A small network was shown many inputs. Here are its activations along a few directions, one row for each input.
In each table, some parts of the input vary, and every possible input appears once, in random order.
Descriptions start from the smaller parts, as in this example, which fits no table here: ring(8) and (point or ring(11) or (values(3) and line(4))).
Shared parts are said once, and a part with two or three values counts as separate values.
In the rows, 128 means zero.

Other details of the inputs vary at random and push rows far along two fixed directions, the same in every table; ignore that.

Table:
x1: [212 192 166  81 122 159 159 198  89  94  40]
x2: [128  97 121 133 132 100  98  98 132 127 159]
x3: [128 103 124 139 134 151 124 117 168 164 166]
x4: [116 161  71 164 131 133 171 118 146  83  46]
x5: [ 99 166  78 181 116  82 159 133 122 135  48]
x6: [ 95  90 148 106 138 120 141 106 143 119 162]
x7: [126 126 114  99 116 134 112 104 168 100 161]
x8: [ 76 113 140 142 167 118 143 130 147 103 167]
x9: [129 105 134 151 124 157 122 110 159 157 168]
x10: [116 123 102 108 113 153 107 109 148  96 164]
x11: [123 132  84 194 148 101 151 119 110 110  49]
x12: [210 195 178  82 124 153 145 194 100  93  31]
x13: [122 111 117 137 144 165 117 117 156 169 165]
x14: [124 145  89 156  76  97 169 113  93 147  49]
x15: [ 90  90 140 112 135 138 135 117 124 116 166]
x16: [111 142  78 154  83 104 153 123  95 150  44]
x17: [130 101 131 144 124 107  96  91 122 120 162]
x18: [137 118  84 158 129 117 145  97  91 132  37]
x19: [205 160 212  89 154 173 114 218 117 157 169]
x20: [ 99 139 112 117 110  95  95 115 131 158 161]
x21: [101  92 150 114 130 132 151 107 124 113 175]
x22: [119 133 106  98 126 148 105 101 156 105 160]
x23: [135 100 124 140 125 113 109 100 111 121 172]
x24: [171 151 247  58 161 137 120 202 102 113 151]
x25: [175 184 203  63 129  91  83 213 113 154 151]
x26: [124  98 116 136 132 119  90 111 112 123 166]
x27: [108 135 130 131  91  88  99 109 132 146 161]
x28: [ 89  97 141 104 146 133 133 104 132 123 161]
x29: [108 128 118 175 163 148 123 142 176 150 174]
x30: [133 114  83 173 117 173 173 125 121 161  51]
Description of these inputs: values(5) and (point or ring(5)).
Changing only the values(5) part turns x28 into x18. The same change can be made to x8. Which row results?
> x11
List by row number the other rows that have the values(5) part in common with x30.
> x3, x9, x13, x19, x29
Which other rows does x21 become when the ring(5) part takes its other values? List them by row number.
> x6, x15, x24, x28
Which other rows does x25 become when the ring(5) part takes its other values? List them by row number.
> x14, x16, x20, x27

Table:
x31: [149 147 155 127 138 107 105 168 116 153 147]
x32: [121 123  93 149 103 129 152 107 113 145  75]
x33: [161 148 146 110 127 128  99 159 120 153 144]
x34: [136 142 164 119 137 111 114 167 111 146 146]
x35: [124 111  94 128 109 142 161  97 117 107  74]
x36: [143 134 168 110 134 123 110 154 111 137 142]
x37: [136 150 157 102 149 123 114 160 129 118 140]
x38: [121 131  94 142 108 131 161 104 135 114  72]
x39: [137 157 152 117 143 120 104 167 124 136 142]
x40: [120 108 110 137 118 132 165  92 109  99  73]
x41: [121 141  80 171 120 112 139 118 127 143  74]
x42: [110 116 107 150 120 111 168 110 113 128  74]
x43: [159 162 142 119 127 126  98 162 138 139 146]
x44: [ 52  75  85 136 128 120  91  50 183  97 248]
x45: [140 135 166 101 144 123 125 154 112 107 147]
x46: [116 107 112 141 117 122 163  97 114 119  72]
x47: [148 158 151 111 126 131 107 162 132 132 143]
x48: [128 118  97 164 111 115 145 104 113 144  74]
x49: [150 150 154  93 133 143 118 148 134  93 146]
x50: [155 110 168 132 186 218 153 169 161 150 157]
x51: [ 60  66  91 129 111 123  95  42 177 127 251]
What do these inputs look like to the network?
> point or (line(4) and ring(5))
Which other rows does x51 become when the ring(5) part takes its other values? List them by row number.
> x37, x38, x42, x46
A walk changes only the line(4) part. It starts at x41 and steps to x39. List the rest of the walk in order.
> x37, x44
